These are the activations of a small neural network, seen along a few directions. Each row is one input.
Each table varies a few parts of the input and shows all the possible inputs, shuffled.
A made-up example of a description, with smaller parts first: line(6) and (point or line(9) or (values(3) and ring(5))).
Shared parts are said once, and a part with two or three values counts as separate values.

Other details of the inputs vary at random and push rows far along three fixed directions, the same in every table; ignore that.

A family of inputs:
x1: 6 -46 -66 32 11 -5 16 -112 29 -15 6
x2: 5 12 -7 59 -45 -80 -31 52 -30 -41 20
x3: 7 -20 -52 24 -61 -37 29 45 -67 -25 -24
x4: 19 -74 -74 32 -40 -39 34 2 -58 -11 -21
x5: -3 -11 30 -2 39 -9 -64 14 0 -27 32
x6: 1 -28 -25 -30 28 51 21 -69 23 24 1
x7: 3 7 -18 -55 18 89 70 -80 41 122 -15
x8: -15 24 48 -77 -11 55 1 107 -55 32 -22
x9: 22 -12 -30 -97 0 77 77 -13 -19 104 -53
x10: -19 -6 23 50 34 -30 -55 -53 31 -42 46
x11: 15 28 31 51 43 -5 -47 26 38 -52 -3
x12: 16 26 31 32 4 19 -28 92 -15 -22 -28
x13: 5 -8 -27 -7 -24 38 37 8 -28 69 -11
x14: 49 -46 -89 66 30 8 35 -73 23 24 -49
x15: 23 -33 -49 30 -75 -69 30 74 -107 -38 -35
x16: 5 49 77 -11 76 71 -14 -7 60 42 -16
x17: 24 -54 -84 23 -25 -46 23 -12 -39 -46 -17
x18: 35 -63 -101 7 4 -39 32 -48 -20 -2 -24
x19: -2 9 40 -22 -10 -31 -19 76 -49 -34 -4
x20: -15 12 33 14 -23 -12 -29 82 -56 -9 10
x21: 3 -35 -20 50 2 -39 -25 -42 -8 -42 20
x22: -17 10 67 -2 68 -19 -75 -46 55 -49 50
x23: -24 36 33 -51 -47 74 29 102 -56 76 -26
x24: -23 1 73 4 52 -23 -71 -47 66 -41 50
x25: 13 -55 -70 23 -65 -54 36 54 -75 -38 -32
x26: -13 5 52 -57 34 47 11 -46 49 45 6
x27: 15 -6 -31 -98 36 88 65 -76 46 85 -27
x28: -11 8 39 -21 -31 -30 -13 81 -29 -44 -1
x29: -23 64 85 27 -17 -56 -69 83 -3 -46 44
x30: -32 56 112 -25 -5 13 -42 88 -29 -6 20
x31: 6 -27 -43 27 -20 -31 11 -26 -17 -40 -1
x32: 47 -14 -54 57 27 -35 19 -30 26 -17 -43
x33: -32 62 85 -37 22 20 -35 26 41 -7 33
x34: 15 -42 -102 34 -23 -30 44 -52 -7 -3 -15
x35: -25 47 53 37 19 -78 -89 20 46 -90 57
x36: -29 10 64 -58 -33 64 10 99 -52 36 -19
x37: -3 24 8 -48 11 56 43 -43 36 86 -7
x38: 2 -20 -21 17 60 -48 -38 -117 85 -72 36
x39: 19 -22 -63 16 -16 -40 30 -44 -1 5 -15
x40: -12 39 57 -59 -36 37 23 77 -40 13 -17
x41: -27 42 51 -63 -10 58 30 21 6 46 -17
x42: -3 -10 -25 -18 -31 47 46 -2 -30 42 -21
x43: 18 -58 -62 17 -26 -27 23 18 -72 -11 -24
x44: -10 21 -8 -32 15 88 50 -89 73 95 12
x45: 6 4 -45 -1 -98 21 64 107 -92 56 -39
x46: 9 -38 -46 28 26 -44 -41 -30 9 -59 24
x47: -35 38 70 -20 47 56 -43 -32 63 17 48
x48: -26 61 68 23 5 -39 -64 19 53 -51 57
x49: -18 21 30 -12 39 80 7 -89 78 90 36
x50: -1 11 6 -14 -34 0 19 58 -52 27 -18
x51: 7 -13 -57 39 -5 -34 -4 -49 26 -19 16
x52: 13 -17 -22 22 -21 -57 5 -13 -23 -39 -7
x53: -28 41 84 12 25 -40 -68 6 29 -53 42
x54: 41 -10 -58 63 56 -33 -4 -97 95 -45 -15
Each input here is: line(6) and (point or line(8)).
Changing only the line(6) part turns x53 into x10. The same change can be made to x39. Which row results? -> x20
Changing only the line(6) part turns x2 into x48. The same change can be made to x16. Which row results? -> x54
A walk changes only the line(8) part. It starts at x2 and steps to x7. List the rest of the walk in order. -> x50, x30, x15, x24, x22, x18
List by row number the other rows that have the line(6) part in common with x17. -> x3, x8, x11, x25, x31, x34, x44, x51
A walk changes only the line(8) part. It starts at x27 and steps to x38. List the rest of the walk in order. -> x28, x40, x41, x33, x35, x48
List by row number the other rows that have the line(6) part in common with x23. -> x1, x6, x12, x36, x42, x45, x46, x47
